A small network was trained on made-up records. Each row is its average activation on records with the value named, seen along a few directions.
Values that are neighbours, or in one group, have similar rows; names and order tell nothing.
In the rows, zero is written as 128.

Other fields shift rows strongly along one fixed direction, in all tables alike. That doesn't count.
These rows show it; all are for the same value of a field, averaged over different records:
[144 134 131 116 156 127 136 105 127 103 116 137]
[ 89  86 133 151 103 165 116 100 170 100 116 129]
[237 188 131  56 228  67 177 110  55 110 124 160]
[186 157 136  89 194  96 161 106  91 110 121 148]
[ 82  88 131 158 103 170 108 102 175  95 118 124]
[  7  33 130 204  42 216  73  96 238  93 112 107]
[169 139 133 102 165 109 152 104 109 105 119 144]
[  4  30 127 197  34 209  72  93 225  87 116 106]

Values of VOZE:
vul: [111 131 108 130  94 114 104 176 132 177 145 116]
lupa: [ 87  83 133 152 100 161 112 100 169  96 117 122]
bafud: [151 153 136  62 155 127 163 195 106 140 158  99]
rufu: [ 11  66 121 206  27 201  69 117 218 130 138 109]
buvop: [116 109 139 163 118 128  92  84 130 114 106 144]
purob: [141 145 129 116 149 108 156 183 105 149 151 116]
nez: [163 127 143 123 158 116 132  81 110  95  99 143]
levap: [166 174 123  97 158  98 158 145  91 146 141 122]
sidum: [154 159 126  89 162 126 158 154 116 119 127 126]
lefen: [ 87 121 128 170  72 141 105 152 152 159 146 120]
bam: [105 110 127 149 106 141 114 100 137 133 114 138]
noz: [101 147 109 131  92 121 124 203 108 169 157 110]
gok: [ 92 124 105 116  93 144 131 195 146 158 143 100]
mipob: [146 128 141 177 114 108 105  77 111 145 126 153]
buli: [150 143 127 154 116 112 120 136 103 167 134 141]
sura: [196 189 132  41 201  89 182 179  71 132 140 133]
tof: [245 213 120  97 214  48 153 111  31 169 122 159]
mipa: [185 151 129  83 175  86 158 122 102 127 124 121]
The values of VOZE form a 3 by 6 grid.
What is the length, in steps, of the shortest route from sura to mipob?
> 6
Each value of VOZE is a pair of two hidden parts, and every pair occurs once (3 first parts, 6 second parts).
Changing only the second part turns purob into bam. sura has the same second part as purob; what does that change turn sura into?
> lupa
Changing only the second part turns noz into mipob. gok has the same second part as noz; what does that change turn gok into?
> buvop
Changing only the second part turns rufu into levap. buli has the same second part as rufu; what does that change turn buli into?
> lefen

Values of SAFO:
dep: [ 65  72 135 153  82 182  99 107 177  90 120 114]
buki: [225 207 120  60 206  63 172 138  61 146 136 154]
bik: [208 160 141  95 202  92 148  90  84 112 115 153]
fadis: [119 117 138 139 123 130 121  98 144 115 121 130]
rebu: [ 57  82 122 166  63 174 100 108 189 117 123 111]
nagut: [167 170 129 113 154  93 136 150  85 160 137 136]
muf: [149 142 120 102 136 112 133 158 101 146 131 127]
faz: [229 216 122  78 200  48 169 172  36 174 152 142]
zazek: [123 117 144 131 144 147 139  94 143  83 112 134]
bubo: [162 158 123 125 154  99 126 120 100 138 117 150]
sevet: [149 133 136 143 144 110 125  96 105 132 119 144]
posi: [ 72  68 135 200  80 171  80  77 185 112 106 137]
gidub: [ 70  86 125 139  96 169 119 122 181 105 125 114]
dag: [133 134 126  93 140 117 156 178 113 142 157 115]
kozo: [142 137 118  98 152 119 156 141 114 120 141 129]
badu: [ 65 100 120 161  62 163 114 173 173 147 132 102]
fise: [136 137 123 102 135 134 140 163 125 126 135 109]
dov: [ 32  69 128 205  31 180  72 119 189 138 126 103]
The values of SAFO form a 3 by 6 grid.
Which values are neighbours of dag? Give them in the order they are listed.
> badu, fise
Which values are neighbours of sevet? Give them in the order they are listed.
> fadis, bubo, posi
Which values are neighbours of nagut? Give them in the order they are listed.
> muf, faz, dov
What is the length, in steps, of the shortest route from dep to buki?
> 3
Each value of SAFO is a pair of two hidden parts, and every pair occurs once (3 first parts, 6 second parts).
Changing only the second part turns fadis into bik. dep has the same second part as fadis; what does that change turn dep into?
> zazek
Changing only the second part turns gidub into dag. rebu has the same second part as gidub; what does that change turn rebu into?
> badu
Changing only the second part turns nagut into dov. fise has the same second part as nagut; what does that change turn fise into?
> kozo
